These are the activations of a small neural network, seen along a few directions. Each row is one input.
Each table varies a few parts of the input and shows all the possible inputs, shuffled.
A made-up example of a description, with smaller parts first: one of 8 places around a ring, together with either a single point or (one of 2 separate values, together with one of 4 places along a line) or one of 11 places around a ring.
Shared parts are said once, and a part with two or three values counts as separate values.

Other details of the inputs vary at random and push rows far along three fixed directions, the same in every table; ignore that.

Rows:
x1: [  4  42 -10  11 -43 -19  14   9 -29  21 -43 -25]
x2: [-15 -24 -14   3  12  -6  -8 -12  10   2  18  11]
x3: [-16   9  34  -8  28   4   0   0  33  -5   3   6]
x4: [ 45   6 -15   8 -19   4  -3  12 -42  -6 -27 -10]
x5: [  2 -33 -34   4 -11 -15   8  -4 -26 -23   1  23]
x6: [-54  48 -27  -1 -53 -18  21 -19   5  34   5 -32]
x7: [-28  16  24 -12  12  -8  -1  -2  29  -1  14   6]
x8: [-15   7  28 -16  32   1  -9  17  47  -7  14 -10]
x9: [ 27 -21   2   5  18  13 -11   0   8 -20 -12  12]
x10: [ 10  -8   9   5  31  20 -12  -7   0   7  10  21]
x11: [ 31 -10  26  19  37  28 -16   1   0   6 -21   4]
x12: [-12 -66 -26 -39  -9 -10  22 -27  19  13  49  11]
x13: [-30   0   4  -5   7   0  -1  -5  14  11  10 -18]
x14: [ 48   9  30  21  12   8   0  13 -30  -7 -30 -12]
x15: [ 60   8   3  18  -5  21  -6   6 -33  -8 -41  -9]
x16: [ 10 -24  23  -4  43   0  -8  11   6 -17  -2  15]
x17: [-11 -45 -73  -7 -34 -19   5 -12 -19 -30  25  35]
x18: [ 12  37 -29   8 -50 -14   7   6 -25  15 -30 -25]
x19: [ 27 -22 -29  22  -8   7  -1 -12 -39   3 -22   2]
x20: [-19 -19 -33 -10 -18  -4   9 -11   1 -22  25  16]
x21: [-41  78  17 -12 -37 -13  14  13  29  28   4 -53]
x22: [ 26  49  50  29  16  22 -11  17   5  36 -41 -42]
x23: [ 33  -7  -1   8  -2   6   6   4 -46 -11 -35   2]
x24: [  4 -37 -22   2  12  11   0 -16 -27  -9  10  13]
x25: [-23  21  27  -7  14   6   3   5  26   4  -2  10]
x26: [-30  21 -62 -13 -76 -19  24 -11 -31   6  -1 -10]
x27: [ 26 -83 -26 -44   6  -8  10 -16  16 -15  39  31]
x28: [ 26 -46  -5   4  34  11 -18  -3 -22 -14  11  20]
x29: [-11   9  10 -13  14  11  -9   6  32  -4  18  20]
x30: [-88  69  -8  -7 -54 -27  13  -2  35  50  24 -32]
x31: [ 15 -34 -16   6   8  -1   6  -4 -23 -26  -8  19]
x32: [-26  -2  27 -16  26  -3  -1   3  22 -10  22  10]
x33: [ 37  -9  37   9  40  17 -20  17  -5  -8 -20  24]
x34: [-20  -3  15 -13  21  -5  -8   7  46 -15  37   5]
x35: [ 33 -12  25  14  22   2  -6  12 -13 -16 -10   4]
x36: [ -4  37 -10  11 -37  -4  12  -5 -36  28 -12 -39]
x37: [-14 -63  -8 -47  -4 -25  22 -20  28  -4  43  26]
x38: [-17   4  42   7  40   4 -11   6  44   8  22 -26]
x39: [-25  -1  -9 -17  -2  -3 -12   3  31  -4  25  25]
x40: [  5 -12 -39   0 -33 -12  14  -4 -49  -7 -23   7]
x41: [ -3  14  70  -4  55   2 -19  17  48  -1   7   0]
x42: [  2  -4  -5  -7   9  14  -5  -1  13 -11   6  25]
x43: [ 23  -9  10   7  15  13  -7   3 -20  -9 -15  29]
x44: [  9 -12   5  -8  19  10  -7   6   9 -16   0   0]
x45: [ 41 -20  -4  11   3  -1  -3   8 -45 -14 -25  12]
x46: [ 67  28  33  21  13  22 -15  15 -14   1 -39 -20]
x47: [  9 -20  -8   2   3   7  -4   0 -19  -9 -20  30]
x48: [-58   1  -7  -9  -3 -20   1 -10  33   7  51  -7]
x49: [ -8  28 -25   6 -55 -19  11   5 -33  15 -36  -3]
x50: [ 23  30   1  24 -18   1   2   7 -32  27 -37 -46]
x51: [-19 -19 -37  -9 -21  -9   7  -7   2 -20  19  11]
x52: [-28 -14  17  -2  28   6  -2 -10  32  -3  38  -4]
x53: [-16 -20 -12  -5   3  -7  12 -10  -3 -19  16  20]
x54: [-12   6   2  -7   3   7  -6   3  30  -3   2   9]
x55: [  3  59  67   1  29   7 -13  25  56  18  -2 -40]
x56: [ 27 -25 -36  23 -16   4   7 -11 -48  -5 -14  -4]
x57: [-34   3  14  -5  17   1  -7 -12  30  12  32   0]
x58: [ 72  29  36  29   7  27 -19  27 -17   6 -59 -21]
x59: [-41  76  19  -1 -39 -22  20   8  22  31 -27 -47]
x60: [  2  -2  -3  10   9  16  -2 -10  -9  10  -4   9]
x61: [-13  -2  19   4  19   8  -4  -5  13   2  28 -10]
x62: [-14 -33 -30  -1   6  -8  -9 -16  -3  -1  27  26]
x63: [-15  16 -67  -3 -78 -21  23 -11 -38   0   3  -5]
Description of these inputs: one of 3 separate values, together with either a single point or (one of 4 places along a line, together with one of 5 places around a ring).
Question: The inputs of x55 and x62 match in every part but the choice among 3 separate values. If x34 is changed in the same way as x55 into x62, which row does it become?
Answer: x48
Question: The inputs of x22 and x58 match in every part but the choice among 3 separate values. If x36 is changed in the same way as x22 into x58, which row does it become?
Answer: x21
Question: A walk changes only the place on the ring of 5. It starts at x22 and steps to x11. List the rest of the walk in order.
Answer: x60, x10, x30

Rows:
x64: [-43  12  38  -9  22 -16   7   5  28   3  22 -21]
x65: [ -5  56  53 -19  -5   0  12  15  50  23 -14 -34]
x66: [ 50  -5 -13  -4 -23   8  10   5 -35 -15 -32   3]
x67: [  9 -24 -22 -19 -18 -13  -1   2   3  -5   0  31]
x68: [-21 -18 -19   2  18  14 -15 -13   8 -14  15  47]
x69: [ -5  41 -29 -11 -76 -34  22  11 -18  13 -24 -25]
x70: [ 29 -41  28   8  47   6 -10  -2 -16   0  -6  18]
x71: [ 11  24  15  23  18  16 -19  14  -6 -15 -14   4]
x72: [-62   7 -40 -40 -50 -37  18   0  27 -14  33   9]
x73: [ 73  10  -3  10 -20  18   6   8 -12  17 -17 -49]
x74: [ 39  -3  27  21  13  12  10   0 -44  -1 -35 -18]
x75: [  7  51  22  22   9  28 -19   5  33  34   6 -58]
x76: [-32  28 -61  10 -60  -7  11 -11 -35  -2 -13  10]
x77: [  1 -55 -32   0   4   3   7 -26 -12   7  39  -7]
x78: [ 10 -42  -5   7  17 -13   2  -6 -32 -13  -5  14]
x79: [  8 -51   8  -3  35   8   6 -16 -20  -9   3  26]
x80: [-26  18  25   5  32   8 -24   5  39   7  12  20]
x81: [-43  -6   7  -2  36  -1 -24   4  43 -16  30  29]
Question: Describe the family of inputs behind these rows.
Answer: one of 3 separate values, together with either a single point or one of 5 places around a ring
Question: The inputs of x71 and x64 match in every part but the choice among 3 separate values. If x76 is changed in the same way as x71 into x64, which row does it become?
Answer: x74
Question: Which other rows does x67 become when the choice among 3 separate values takes its other values? List them by row number.
Answer: x70, x80

Rows:
x82: [-13  16 -64   7 -69  -2  19 -15 -33  14   2 -41]
x83: [ 64 -47   5  18  50  30 -30  -3   2 -11   7  10]
x84: [-22  13  19 -35   4 -15  -5  10  73   1  32   5]
x85: [-35 -14 -59  -3 -57 -35  34 -23 -47  -7  15   3]
x86: [ 39  75   1  50 -10  34 -31  23 -69  -2 -66  21]
x87: [-39  45  37   1   6   9  15  -9  46  36  21 -49]
x88: [-27  89  69 -19 -22  -6  29  15  52  36 -13 -60]
x89: [-32  49  38  -3  -1 -25   0  16  51  17  22 -48]
x90: [ 48 -53  27  15  52   6 -21  12 -20 -18  -2  20]
x91: [-43 -48  17 -18  44 -17  -3 -14  19 -10  35  27]
x92: [ 67 -49  18 -16  44  28 -12  13   5 -45  -8  22]
x93: [ 77  23  12  12 -29   6   4  23 -44  21 -63 -16]
x94: [-30 -48  -9 -10  35   7 -15 -16  38   6  52  28]
x95: [-48  -1 -82  15 -39 -15 -11  -4 -40 -45 -31  79]
x96: [ 55   9  32  34  26  31  -5  -5 -29  37 -49 -37]
x97: [-31 -16 -60 -29 -72 -29  32 -23 -34  13  -7  27]
x98: [-31 -42   1 -19  38  -8  -1  -1  30 -43  53   8]
Question: Describe the family of inputs behind these rows.
Answer: either one of 2 separate values or (one of 3 separate values, together with one of 5 places around a ring)
Question: List by row number the other inputs of the same sort as x86.
Answer: x95
Question: Which other rows does x88 become when the place on the ring of 5 takes its other values? List them by row number.
Answer: x84, x92, x93, x97
